B = ((189.627, 5.370, 185.603, 203.614, 68.235, -1.881, 126.391, 87.203), (155.661, 69.537, 45.874, -31.403, 113.984, 21.941, -215.051, 108.709), (153.466, 71.888, 38.586, -34.344, 113.470, 20.495, -215.088, 108.356), (152.994, 73.682, 132.539, 237.097, 88.637, 8.333, 91.700, 114.810), (159.062, 68.831, 35.864, -31.273, 117.613, 16.605, -213.214, 105.205), (158.692, 73.108, 41.091, -30.517, 113.954, 21.196, -207.827, 107.973), (155.812, 69.692, 136.865, 244.305, 87.408, 9.098, 100.285, 114.029), (82.018, 75.111, 41.759, -80.210, 190.606, 9.970, -93.632, 114.288), (155.926, 64.996, 137.164, 238.179, 83.226, 9.253, 93.260, 112.075))
B[0][0] = 189.627
B[3] = [152.994, 73.682, 132.539, 237.097, 88.637, 8.333, 91.700, 114.810]
B[1][3] = -31.403
B[7] = [82.018, 75.111, 41.759, -80.210, 190.606, 9.970, -93.632, 114.288]
B[8][1] = 64.996
B[:, 6] = [126.391, -215.051, -215.088, 91.700, -213.214, -207.827, 100.285, -93.632, 93.260]
B[4] = [159.062, 68.831, 35.864, -31.273, 117.613, 16.605, -213.214, 105.205]
B[2][4] = 113.470
B[3][5] = 8.333
B[1][4] = 113.984
B[0][7] = 87.203
B[4][5] = 16.605
B[5] = [158.692, 73.108, 41.091, -30.517, 113.954, 21.196, -207.827, 107.973]
B[:, 1] = [5.370, 69.537, 71.888, 73.682, 68.831, 73.108, 69.692, 75.111, 64.996]
B[8][5] = 9.253
B[2][1] = 71.888
B[5][4] = 113.954
B[6][3] = 244.305
B[4][1] = 68.831
B[2][2] = 38.586
B[7][7] = 114.288
B[8][6] = 93.260
B[1][7] = 108.709
B[:, 0] = [189.627, 155.661, 153.466, 152.994, 159.062, 158.692, 155.812, 82.018, 155.926]
B[8][4] = 83.226
B[5][5] = 21.196
B[5][3] = -30.517
B[5][0] = 158.692
B[4][4] = 117.613

arr =
[[  0   9 -26 -36  -6 -17  17   0  -4 -37  40  24  25  -1  -1]
 [-34  15  25  46 -12  31 -39  -2  13  12   1   5  -3   8  -3]
 [-24  10  14  51 -11  40 -68   7   7   6   7  10 -16  10   6]
 [-24  20 -16 -43  16 -10  33 -16 -10  -9 -46  12 -27  -9  -8]]
arr[0,0] -> 0
arr[0,11] -> 24
arr[2,8] -> 7
arr[1,4] -> -12
arr[:, 9] -> [-37, 12, 6, -9]
arr[:, 2] -> [-26, 25, 14, -16]
arr[2,9] -> 6
arr[0,1] -> 9
arr[:, 4] -> [-6, -12, -11, 16]
arr[1,5] -> 31
arr[1] -> [-34, 15, 25, 46, -12, 31, -39, -2, 13, 12, 1, 5, -3, 8, -3]
arr[1,13] -> 8
arr[3,3] -> -43
arr[3] -> [-24, 20, -16, -43, 16, -10, 33, -16, -10, -9, -46, 12, -27, -9, -8]
arr[0,3] -> -36
arr[2,7] -> 7
arr[1,9] -> 12
arr[2,2] -> 14
arr[3,10] -> -46
arr[1,1] -> 15
arr[3,0] -> -24
arr[1,6] -> -39
arr[:, 8] -> [-4, 13, 7, -10]
arr[3,12] -> -27

data =
[[2048 3792 6958 8859 7995]
 [7273 4887 5071 7373 3075]
 [7824 2787 5413 7476 8696]]
data[0,0] -> 2048
data[0,3] -> 8859
data[1,4] -> 3075
data[0,4] -> 7995
data[2,1] -> 2787
data[:, 1] -> [3792, 4887, 2787]
data[1] -> [7273, 4887, 5071, 7373, 3075]
data[2] -> [7824, 2787, 5413, 7476, 8696]
data[:, 3] -> [8859, 7373, 7476]

W =
array([[ 1.107, -0.985,  1.445, -2.144],
       [ 0.620, -0.214,  1.043, -1.437],
       [ 0.935, -0.574,  1.283, -1.815],
       [ 0.408, -0.105,  0.629, -1.331],
       [ 0.744, -0.503,  1.088, -1.653],
       [ 0.441, -0.036,  0.879, -1.380]])
W[0,-4] => 1.107
W[1,3] => -1.437
W[-2,1] => -0.503
W[3,2] => 0.629
W[-2,-1] => -1.653
W[-5,-2] => 1.043
W[5,1] => -0.036
W[-6] => [1.107, -0.985, 1.445, -2.144]
W[-2,-2] => 1.088
W[2,3] => -1.815
W[0,3] => -2.144
W[2] => [0.935, -0.574, 1.283, -1.815]
W[5] => [0.441, -0.036, 0.879, -1.380]
W[4,-4] => 0.744
W[-4,-4] => 0.935
W[-1,2] => 0.879
W[:, 3] => [-2.144, -1.437, -1.815, -1.331, -1.653, -1.380]

A =
[[-10, -1, -2, 26, -4],
 [8, 5, 15, -18, -6],
 [-12, 2, -9, 29, -1],
 [-22, 21, -23, 46, 2],
 [-26, 31, -32, 52, -1],
 [-26, 19, -33, 49, 5],
 [-26, 31, -31, 52, 0],
 [22, -19, 32, -39, -3],
 [2, 7, 3, -11, -8],
 [-16, 13, -13, 38, -1],
 [24, -28, 38, -49, -5],
 [19, -19, 25, -38, -5],
 [17, -14, 26, -34, -5],
 [-33, 31, -43, 56, -1],
 [21, -25, 32, -46, -8]]
A[0][0]	-10
A[10]	[24, -28, 38, -49, -5]
A[11][2]	25
A[2][3]	29
A[:, 1]	[-1, 5, 2, 21, 31, 19, 31, -19, 7, 13, -28, -19, -14, 31, -25]
A[6][4]	0
A[1][4]	-6
A[10][2]	38
A[8][2]	3
A[0][2]	-2
A[14][0]	21
A[8][3]	-11
A[7][4]	-3
A[9][0]	-16
A[4][0]	-26
A[7][3]	-39
A[:, 3]	[26, -18, 29, 46, 52, 49, 52, -39, -11, 38, -49, -38, -34, 56, -46]
A[11][4]	-5
A[9][1]	13
A[0][3]	26
A[13]	[-33, 31, -43, 56, -1]
A[14][2]	32
A[10][1]	-28
A[1][0]	8
A[1]	[8, 5, 15, -18, -6]
A[5]	[-26, 19, -33, 49, 5]
A[6][3]	52
A[4][3]	52
A[4]	[-26, 31, -32, 52, -1]
A[:, 4]	[-4, -6, -1, 2, -1, 5, 0, -3, -8, -1, -5, -5, -5, -1, -8]
A[9]	[-16, 13, -13, 38, -1]
A[6][0]	-26
A[11][0]	19
A[:, 2]	[-2, 15, -9, -23, -32, -33, -31, 32, 3, -13, 38, 25, 26, -43, 32]

x = [ -9  -6 -57 -11   0  -1 -50 -42  -1  -5   1   1  -8 -54  36 -12]
x[0] = -9
x[-13] = -11
x[14] = 36
x[13] = -54
x[11] = 1
x[10] = 1
x[1] = -6

m =
-56  -64  -69  -70  -66  -57  -47  -33  -15    2   19   35   49   60   67
 70   63   55   43   26   10   -7  -22  -39  -53  -63  -67  -70  -68  -61
 16    0  -18  -34  -48  -60  -67  -70  -69  -64  -55  -42  -27  -10    9
  0   16   33   47   59   67   70   70   65   57   43   27   11   -6  -23
Indices start at 0.
(0, 0)	-56
(2, 0)	16
(1, 12)	-70
(3, 4)	59
(0, 3)	-70
(0, 7)	-33
(0, 10)	19
(0, 11)	35
(2, 2)	-18
(1, 4)	26
(1, 5)	10
(2, 3)	-34
(0, 4)	-66
(1, 1)	63
(1, 14)	-61
(1, 3)	43
(3, 3)	47
(2, 12)	-27
(3, 7)	70
